These are the activations of a small neural network, seen along a few directions. Each row is one input.
Each table varies a few parts of the input and shows all the possible inputs, shuffled.
A made-up example of a description, with smaller parts first: one of 8 places around a ring, together with either a single point or one of 9 places around a ring or (one of 2 separate values, together with one of 6 places along a line).
Shared parts are said once, and a part with two or three values counts as separate values.

Other details of the inputs vary at random and push rows far along two fixed directions, the same in every table; ignore that.

A family of inputs:
R1: [-18  -6   4  11  -5   5 -22   9  -1   8   9 -18  11  13]
R2: [ 16 -17  15  -7  10  22   3  21   7   9  35 -13   8  18]
R3: [ -3   0 -26 -11  -7 -39  35 -19   4 -12 -22  17 -11   0]
R4: [ -2 -12   4   3   3   7 -21  12   7   9  15 -18  16   0]
R5: [-12  -7 -26   3 -20   0 -11  11  -3  30   7 -13  10  30]
R6: [-25  25   5  10 -20   4 -22   1 -35  29 -14   0   0  12]
R7: [ 19   6 -27 -25   6 -26  38 -10  -2 -27 -13  26 -22 -13]
R8: [ -4  19   5  -4 -12   0 -19  -6 -21   0 -26  15  -4 -18]
R9: [ 11  20   8  -9  -4   3  -5  -8 -18   0 -19  18 -14 -22]
R10: [ 11 -11 -24 -13  -9  10 -17  24   5  22  14 -12   4   6]
R11: [-18  -1   4  13   1   2  -2   3   2  17  12 -17  11  21]
R12: [-14  11  -1   6 -17  10 -31   9 -27  19  -8  -6   8 -15]
R13: [-19   0   3  16  -1   3  -9   4  -4  21  11 -17  10  21]
R14: [  9 -11   9  -4   6  16 -15  17   7  16  28 -22  12  -1]
R15: [ -1 -17 -26  -8 -15   8 -27  23   5  24  11 -15  14  11]
R16: [ -1 -25   7  15  11  -8  19   0  35 -24   4  -6   4  11]
R17: [ 13 -15  12  -1  10  21   4  18   8   8  39 -12   9  14]
R18: [  8  24   4  -9   1   2  -7 -14 -17  -3 -13  14 -12 -24]
R19: [ 15   1 -26 -27   1 -28  27  -5   5 -15 -17  18 -18 -24]
R20: [  5  -9   6  -1  -1  17 -11  20  -3  21  20 -19   9  -7]
R21: [ 14 -19   9  -2  13  13  -8  16  16  11  30 -22  10   2]
R22: [-17  17   2  10 -16  -3 -18  -9 -26  -3 -31  12 -10  -5]
R23: [-19  25   3  15 -10  -8   3 -17 -18   5 -21  15  -9   2]
R24: [-12  11   1  10 -16   9 -36   7 -25  18  -4  -1   5 -13]
R25: [  8   6   5   1   8 -15  20 -22  15 -32 -25  26 -10 -23]
R26: [-14  18   2  15  -7  -8   2 -14 -20   4 -29  14 -11   5]
R27: [ 26 -23   8  -2  31   7  27   1  27 -18  27  -5   0  10]
R28: [ -3  15   0   0  -2  -3 -13 -13 -11  -7 -18   9  -2 -20]
R29: [-26  18   4  11 -23   5 -31   2 -27  13  -8   0   3   2]
R30: [ 28 -16  10  -8  32   2  38  -8  31 -29  19   5  -4   5]
R31: [-12  20   2  -2 -11   5 -33  -1 -23  12  -8   1   6 -14]
R32: [-12 -15 -25  -2 -23   4 -24  17   1  19   6 -15  12  22]
R33: [ 26 -14  11 -10  30   2  40  -8  32 -30  20   5  -3   4]
R34: [-20  30   2   7  -6  -9   3 -21 -17   3 -21  11  -6   2]
R35: [ -2 -25   8  20  15  -8  29   0  36  -6  13 -10   6  23]
R36: [ 14 -21  10   3   7  14  -6  20  16  14  30 -19   9   1]
R37: [ 22   6   4   3  17  -1  29 -20  -1 -28  -8  26 -21 -12]
R38: [ 29 -33  14  -2  27  11  29  13  32 -13  30  -9   2  17]
R39: [ 18  11   8 -12  14  -8  22 -22  11 -25 -14  18 -14 -25]
R40: [-15  25   3  -5 -17   9 -37   1 -29  17  -6  -1   8 -15]
R41: [  4 -25  10   3   3   9 -14  22  18   9  16 -19  17   7]
R42: [ -4  19   0   2 -11  25 -22   9 -46  24  10  -2  -3  -6]
R43: [ 14 -15   9  -3  16  20   2  15   8   6  38 -17   8  13]
R44: [  7  -4 -27 -23  -2 -34  25 -14  10 -24 -26  23 -12 -23]
R45: [ -3  -7 -25 -17  -8 -36  25 -16   9 -26 -24  17 -11  -8]
R46: [ 17 -15 -24 -10   1  13  -1  27   8  13  28 -12   5  23]
R47: [ -7   7  -1  15   9 -20  39 -27   8 -22 -31  18 -14  -4]
R48: [ -2 -20   9   3  14 -10  18  -3  38 -24   7  -9   8  14]
R49: [ -3 -14   9   8  18 -12  32  -8  35 -11   8  -7   6  22]
R50: [-19  13  -2  12 -12  -5  -6 -10 -18  -9 -26   8  -6 -10]
R51: [ 12  13   7  -3  -2   4  -7  -7 -16   1 -17  14 -14 -20]
R52: [-21  24  -1   8 -12  -4 -18 -16 -24  -5 -24   8  -6  -8]
R53: [ -7  10   5   0   4 -16  16 -24  12 -32 -23  15  -7  -6]
R54: [-11 -19  12   4  -5   5  -9  18  15   4  11 -18  16  21]
R55: [  0  21   6  -2 -14  13 -24   4 -28  20   1   4  -5 -18]
Each input here is: one of 5 places along a line, together with either one of 2 separate values or one of 9 places around a ring.
The inputs of R50 and R20 match in every part but the place on the line of 5. If R52 is changed in the same way as R50 into R20, which row does it become? -> R14
The inputs of R9 and R8 match in every part but the place on the line of 5. If R10 is changed in the same way as R9 into R8, which row does it become? -> R15
Change only the place on the line of 5 in R41. List by row number the other rows that result. -> R22, R26, R38, R51
Change only the choice among 2 separate values in R5. List by row number the other rows that result. -> R3
Change only the place on the line of 5 in R4. List by row number the other rows that result. -> R1, R13, R21, R27
